A small network was shown many inputs. Here are its activations along a few directions, one row for each input.
Each table varies a few parts of the input and shows all the possible inputs, shuffled.
A made-up example of a description, with smaller parts first: one of 2 separate values, together with either a single point or one of 9 places around a ring or (one of 4 places along a line, together with one of 5 places around a ring).
Shared parts are said once, and a part with two or three values counts as separate values.

Other details of the inputs shift rows strongly along three fixed directions, in all tables alike. That doesn't count.

Table:
row 1: -40; -19; 41; -29; -14; 41; 12; 4; 11; 24; -13; 7
row 2: -5; -10; 8; 19; -4; 10; 2; -4; -4; -32; 22; -9
row 3: -39; 3; 10; -62; 6; 51; -6; 8; 2; 40; 9; -8
row 4: 24; -15; -19; -9; 10; -7; 16; -9; -14; -21; 2; 5
row 5: -24; 5; 12; 29; -8; -41; -18; -21; 25; -20; 17; -16
row 6: -10; 32; 18; 21; -27; -22; -39; 22; 24; -17; 22; -35
row 7: -40; 3; 34; -17; -9; 37; 18; 17; 34; 37; -11; 6
row 8: 5; -2; -27; 31; -16; 4; -29; -17; 2; -12; 37; 1
row 9: 4; 30; 13; 7; 39; -33; 9; 13; 4; 14; -33; 18
row 10: -46; 26; 52; -29; 4; -1; -20; 16; 40; 32; -18; 0
row 11: -9; -4; -18; 11; -12; 29; -21; -12; 6; -6; 36; 1
row 12: -3; -19; -16; 17; -17; -11; 0; -24; 21; -22; 16; 9
row 13: 28; -4; -28; 4; 27; -9; 13; -16; -21; 34; -30; 30
row 14: -41; 1; 10; -67; -11; 34; -1; 25; -1; 24; -15; 5
row 15: -2; 35; 15; 10; -1; -23; -18; 20; 14; 7; -17; -8
row 16: -36; 43; 42; -48; 21; -12; -12; 34; 17; 29; -15; -26
row 17: -1; -7; 7; 21; -12; 11; -3; -8; -2; -42; 33; -22
row 18: 24; -12; -9; 40; -16; -3; 9; -7; -17; -22; -3; 1
row 19: 9; 32; 13; 9; 11; -40; -9; 15; 10; 3; -12; -13
row 20: -18; 12; -6; -4; 35; -47; -10; -29; 19; 36; -13; 15
row 21: -11; 23; -10; -7; -8; -56; -43; 0; 5; -20; 5; -10
row 22: 38; -15; -4; 12; 28; -13; 48; -11; -35; 0; -29; 11
row 23: 32; -9; -28; -4; 32; -12; 22; -16; -24; 32; -21; 23
row 24: -36; -1; 32; -48; -21; 29; 8; 33; -14; 36; -21; -19
row 25: 34; -13; -2; 26; 7; 27; 40; 21; -11; 15; -33; 21
row 26: 18; -16; -30; 24; -10; 17; -11; -9; -7; 3; 15; 1
row 27: -7; 30; 11; 31; -13; -21; -29; 15; 20; -17; 14; -12
row 28: 5; -10; -17; -7; -35; 17; -8; 5; -4; -13; 3; 0
row 29: 11; 17; -15; -14; 33; -35; -11; -19; -9; 20; -5; -5
row 30: 25; -4; 9; 6; 33; 24; 49; 9; -8; 9; -24; 24
row 31: 16; -2; -24; 19; -5; -12; -19; -14; -6; 2; 20; -5
row 32: -32; -26; 24; -33; -46; 86; 18; 38; -12; 25; -6; -17
row 33: -6; 11; -8; -12; -4; -26; -31; -8; 9; -39; 26; -19
row 34: 14; -4; -16; -10; -15; -5; -6; -6; -5; -27; 15; -14
row 35: 33; 8; 5; 12; 26; -3; 37; 7; -8; 9; -25; 10
row 36: 10; -32; -19; 3; -57; 47; 1; 8; -7; -26; 30; -8
row 37: 3; -11; -7; -37; 29; -2; 24; 1; -16; 8; -27; 26
row 38: -14; 16; 7; -13; 43; -54; -25; -30; 18; 34; -22; 21
row 39: 12; 21; 9; -14; 44; -78; 11; 0; -25; 20; -50; -2
row 40: 6; -26; 1; 17; -6; 40; 35; 1; -19; -10; -2; 16
row 41: 23; -15; -25; 8; 18; 15; 10; -22; -12; 0; 21; 5
row 42: -9; 16; -14; 12; 15; -25; -42; -22; 13; -17; 37; -11
row 43: 20; 0; 3; 41; 10; 12; 14; 2; 10; -28; 15; 10
row 44: -43; 6; 19; -23; -34; -11; -53; -8; 40; -19; 26; -16
row 45: 29; -22; -30; 19; -20; -1; 0; -1; -11; -26; 1; 4
row 46: 13; -32; -21; -3; -54; 50; 4; 4; -4; -29; 33; -10
row 47: 31; -37; -2; 4; 19; 34; 66; -4; -36; 1; -18; 18
row 48: 8; -6; -3; 37; -14; -13; -3; -5; -11; -27; 10; -3
Description of these inputs: one of 4 places along a line, together with either one of 2 separate values or one of 10 places around a ring.
Changing only the place on the line of 4 turns row 22 into row 34. The same change can be made to row 5. Which row results?
> row 12
Changing only the place on the line of 4 turns row 25 into row 32. The same change can be made to row 15. Which row results?
> row 18
Which other rows agree with row 8 in the place on the line of 4? List them by row number.
> row 3, row 11, row 13, row 20, row 23, row 26, row 29, row 31, row 38, row 41, row 42
Change only the choice among 2 separate values in row 1. List by row number the other rows that result.
> row 5

Table:
row 49: -73; 39; 44; -34; -46; 26; -59; 42; 44; 5; 34; -52
row 50: 26; 20; 0; 34; 59; -87; 14; -17; -5; -2; -38; 16
row 51: -6; 32; -7; -33; 55; -70; -16; -3; -3; 37; -42; 12
row 52: 36; -21; 6; 13; 32; -1; 60; 0; -18; 8; -39; 35
row 53: 61; -35; -41; 42; 29; 2; 42; -35; -24; -4; -10; 48
row 54: 4; -14; -18; 2; 7; 1; 5; -18; -5; 1; 7; 5
row 55: -18; -12; 29; -29; -4; 68; 36; 27; 0; 42; -23; 18
row 56: -15; -37; 5; -60; -10; 76; 42; 13; -15; 39; -14; 18
row 57: 33; -21; -2; 20; 22; 2; 52; 3; -20; 18; -44; 37
row 58: 42; -19; -20; 79; -39; 31; 10; -11; 6; -52; 45; -6
row 59: -43; 31; 26; 3; -45; -1; -60; 22; 27; -31; 43; -51
row 60: -15; 34; 0; -34; 48; -85; -20; -15; 0; 18; -34; 7
row 61: 0; 26; -7; -30; 49; -89; -17; -11; -12; 33; -47; 11
row 62: -11; -32; 0; -46; -1; 78; 35; 4; -16; 45; -17; 23
row 63: 35; -26; -11; 82; -33; 35; 7; -19; 10; -58; 45; -1
row 64: -9; -27; -3; -55; -9; 73; 34; 14; -23; 43; -14; 13
row 65: -45; 28; 12; -71; 12; -24; -30; 16; -6; 37; -18; -16
row 66: 16; 29; -1; 54; -2; -62; -38; -7; 13; -47; 26; -28
row 67: 41; -30; -45; 57; -37; 30; -4; -28; -2; -47; 56; -2
row 68: -13; -15; 17; 14; -39; 56; 13; 11; 13; -22; 24; -4
row 69: 15; 29; 1; 49; -4; -71; -39; -6; 15; -57; 23; -32
row 70: -62; 22; 18; -58; -45; 15; -65; 19; 24; -6; 36; -52
Changing only one part turns row 65 into row 59. The same change can be made to row 62. Which row results?
> row 63
What do these inputs look like to the network?
> one of 2 separate values, together with either a single point or one of 10 places around a ring
